Each row below holds a small network's activations on one input, seen along a few directions.
Each table varies a few parts of the input and shows all the possible inputs, shuffled.
Descriptions start from the smaller parts, as in this example, which fits no table here: one of 3 separate values, together with either a single point or one of 9 places around a ring or (one of 5 places around a ring, together with one of 6 places along a line).
Shared parts are said once, and a part with two or three values counts as separate values.

Other details of the inputs vary at random and push rows far along two fixed directions, the same in every table; ignore that.

Rows:
r1: [-85  26 -23  45  41  36  52 -43  22  -3  19  78 -56   2]
r2: [-101   27  -38   23   56   35   52  -63   19   -8   50   74  -75   14]
r3: [ 29   4  -2   6 -21 -49 -36  32  -2   2 -35 -33  31  -5]
r4: [ -2 -36  -4   9 -22 -29 -15   2   1  -9  21  19  -9  16]
r5: [-95  22 -21  38  41  38  59 -38  18 -20  17  79 -58   1]
r6: [ -1 -26 -42   0  60  61  61  55  38 -47   1  22  63  -6]
r7: [-19  44  27 -11   8  15   3 -86 -33  33  22 -14 -73   6]
r8: [ 66 -50  25 -21 -50  -4 -27  65  17  15 -15 -27  82  -9]
r9: [ 13 -31 -37  -9  23  50  45  50  27 -28  -5  12  60  -2]
r10: [-20  29 -75  17  84  14  52  47  13 -75 -16  27  33  -6]
r11: [-98  39 -19   0  35  93  75 -50  29  31  17  40 -38  -3]
r12: [  8  32  33   2   2  17 -17 -51 -24  29  -9  -9 -43  -6]
r13: [ 19  18  11 -18 -36 -58 -46  10 -15  35 -17 -30   6   5]
r14: [-46  50  26 -42 -73 -63 -65 -88 -49 123  40 -63 -93  40]
r15: [ 55 -59  23  14 -48 -55 -47  54   9 -25  -8  11  45  -5]
r16: [ 53  -4  28 -16   2 -10 -34  -2 -30  -9   1 -35  -5   3]
r17: [ 34 -12  -4   3 -16 -49 -32  55  -6 -30 -43 -33  52 -14]
r18: [ 77 -70  28 -25 -62 -24 -30  62  21   0  -4 -63  74  -4]
r19: [ 47 -67   7  19 -28 -54 -20  51  16 -53   2  -1  39  -3]
r20: [  5 -17 -22  13  26  60  46  45  43 -22 -21  20  60 -19]
r21: [ 19  14  39  -5  -5   8 -21 -29 -27   2 -17 -18 -22 -10]
r22: [-43  49  39 -31 -76 -71 -64 -92 -41 113  43 -73 -86  28]
r23: [ 34  17 -26  16  81  52  49  32  -5 -69 -42  53  33 -32]
r24: [ 51   0  28 -26 -22 -14 -38 -18 -40  16  -1 -37 -22   7]
Description of these inputs: one of 4 separate values, together with one of 6 places around a ring.
The inputs of r13 and r22 match in every part but the place on the ring of 6. If r15 is changed in the same way as r13 into r22, which row does it become?
> r19
Which other rows does r8 become when the place on the ring of 6 takes its other values? List them by row number.
> r6, r9, r11, r18, r20
Which other rows does r7 become when the place on the ring of 6 takes its other values? List them by row number.
> r12, r16, r21, r23, r24

Rows:
r25: [ 25  -4   4  -4  11  11   3   3  -8 -15  -5  -9   7  -4]
r26: [ 68 -26  37 -28 -64 -60 -71  30 -19  24 -12 -74  34   2]
r27: [-49  33 -38  33  68  42  57 -11  12 -40 -10  64 -17 -12]
r28: [ 89 -41   3   9   3 -13 -17  85   7 -63 -51 -15  87 -27]
r29: [-49 -25  41 -17 -85 -16 -30 -49  20  96  59 -16 -44  28]
r30: [ 18 -12   0  12  11  -5   0  16  -3 -33 -10  17   9  -8]
r31: [-26  14  -5   7  19  10  13 -32  -8  -6  14  18 -37   5]
r32: [-76   2  13 -16 -30  46  22 -53  26  79  48  11 -44  20]
r33: [-31  22 -18   3  22   1  13 -25  -7   1  16  13 -31  10]
r34: [-47  47 -48  15  70  54  66  -8   8 -26 -18  44  -3 -12]
r35: [-23  22  34 -15 -60 -49 -52 -53 -23  75  19 -33 -57  19]
r36: [ 44 -12  43 -18 -42 -23 -45  -7 -21  27  -2 -37  -3   1]
r37: [ 90 -44 -14  -3  12 -18 -13  89   3 -68 -37 -26  90 -15]
r38: [-34  23 -52  21  65  22  54  15  13 -52 -10  42   9  -7]
The inputs of r32 and r29 match in every part but one. If r37 is changed in the same way as r32 into r29, which row does it become?
> r33
Describe the family of inputs behind these rows.
> one of 2 separate values, together with either a single point or one of 6 places around a ring
Which other rows does r34 become when the choice among 2 separate values takes its other values? List them by row number.
> r35
Which other rows does r25 become when the choice among 2 separate values takes its other values? List them by row number.
> r31
